These are the activations of a small neural network, seen along a few directions. Each row is one input.
Each table varies a few parts of the input and shows all the possible inputs, shuffled.
Descriptions start from the smaller parts, as in this example, which fits no table here: line(6) and (point or line(9) or (values(3) and ring(5))).
Shared parts are said once, and a part with two or three values counts as separate values.
In the rows, zero is written as 128.

A family of inputs:
row 1: [131 152 115 121 121 147 130  81 100 134 137 117 154 133 147 105]
row 2: [172 124 106 133 129 131 143  93 102 131 126 126 140 119 154  94]
row 3: [121 170 116 112 124 147 134  77 103 150 147 121 110 129 142 143]
row 4: [160 125 121 161 143 160 118 116 110 140 145 138  95 181 120 125]
row 5: [160 163 119 141 127 157 126  99 118 143 150 114  95 176 116 133]
row 6: [ 81  41 166 114 126  57 115 223 220  73 104 112 160  61  87 154]
row 7: [ 53  74 153  85  94  88  97 186 181 103 128  86 135 102  71 169]
row 8: [140 170 117 119 128 169 118  89 124 151 155 127 101 150 117 142]
row 9: [152 153 120 148 154 132 150 129  98 156 113 153 133 135 167  90]
row 10: [152 140 129 161 159 142 141 128 109 147 133 153 109 159 156 105]
row 11: [148 139 110 140 143 128 150 121 104 136 107 142 135 114 187  95]
row 12: [ 66  84 165 103  88  77 114 195 167  73  91 145 168  78  71 183]
What is each input in this table made of? -> values(3) or ring(9)
A walk changes only the ring(9) part. It starts at row 4 and steps to row 10. List the rest of the walk in order. -> row 9, row 11, row 2, row 1, row 3, row 8, row 5

A family of inputs:
row 13: [108 187  76 127 112 149 160  96  88 104 132 140 159 140 150 125]
row 14: [ 81 133 139  99  98  86 140 154 105  89 127 146 176  88 127 172]
row 15: [153 100 111 151 140 136 108  89  76 149 158 129 118 169 130  80]
row 16: [121  73 141 134 139 121  98 159 173 127 105  86 157 132 128 119]
row 17: [138 152 118 116 140 138 144  81  97 168 106 112 124 110 145  92]
row 18: [126 122 140 125 108  81 149 149 146 104 121 105 152  64 119 138]
row 19: [171 113 119 150 157 146 140  71 107 147 136 115 124 160 159 122]
row 20: [149 168  93 113 153 132 146  95 114 167 141 131 124 104 165 123]
row 21: [152 155 103 134 133 128 159  71 102 141 106 117 116  96 140 112]
row 22: [ 51 141 111  98 128 137 134 176 160  89 134 128 174  93 126 146]
row 23: [ 82 125 147  78  78 135  89 125 184 116 172  59  69 177  10 224]
row 24: [130 164 144  98  91 182  87  44 119 166 189  76  51 195  60 199]
row 25: [124  88 159 163 135 105 119 199 166 122 111 160  83 124 129 129]
row 26: [145  66 130 136 119  83 128 156 139  68 153 109 141 118 109 123]
row 27: [176 154 131 159 163 154 148 141 110 164 142 156  80 156 173 124]
row 28: [100 174 103 108 110 151 129 103  48 150 121 157 157 142 145 125]
row 29: [149 112 114 136 164 170 119  84 123 161 144 126 112 163 168 101]
row 30: [135 102 149 158 124 111 116 201 173 118  88 165 127 150  96 104]
row 31: [141  74 152 133 160 123 136 171 165 126 155 110 150 107 121 142]
row 32: [187 152 122 166 134 146 166 116 117 121 118 173 106 183 140 103]
row 33: [ 99 178 127 134 123 150 117  69  99 141 153 136 130 109 174 107]
row 34: [160 141 119 166 155 149 115 140  93 159  90 130  94 188 161 106]
row 35: [157 103 143 147 109 102 153 192 166  70  84 164 117 144 104 124]
row 36: [134 124 148  86 122  76 120 151 149 135 127 127 177  80 126 128]
row 37: [ 96  94 151  82 141 120 124 144 169 121  95 129 120  45 113 125]
row 38: [ 62 135 139 130  92 118  84 151 141 105 120 141 191  93 111 133]
What is each input in this table made of? -> values(2) and (point or (values(3) and line(4)))
Which other rows does row 23 become when the values(2) part takes its other values? List them by row number. -> row 24

A family of inputs:
row 39: [ 84  99 143  99  87  97 116 149 154  83 112 111 157  94  98 162]
row 40: [ 97  93 133  97 118 105 111 160 172 117 125 103 141  85 101 143]
row 41: [161 158 106 122 127 158 133  62 116 156 143 107 102 157 134 119]
row 42: [124 200 111 113 113 168 134  69  77 158 146 136 112 153 147 134]
row 43: [116  97 148 116 126  96 116 189 185 112 129 112 128 102  80 150]
row 44: [164 142 124 154 136 158 124 107 115 153 153 113  79 208 114 118]
row 45: [203 151  96 183 182 146 170 107  51 156 121 178 150 127 231  37]
row 46: [ 59 126 142  96  91 106 119 148 142  97 100 123 150  96 118 172]
row 47: [115  61 143 160 171  80 148 206 126 100  82 186 194  59 188  77]
row 48: [177 155 120 142 138 154 131  94 122 154 154 128  84 167 107 136]
row 49: [100  92 157 132 129 101 114 189 189 106 116 114 116 134  88 157]
row 50: [135 163 113 123 119 167 123  57  88 144 154 125 124 153 130 130]
Changing only one part turns row 45 into row 47. The same change can be made to row 41. Which row results? -> row 40
What is each input in this table made of? -> values(2) and (point or line(5))
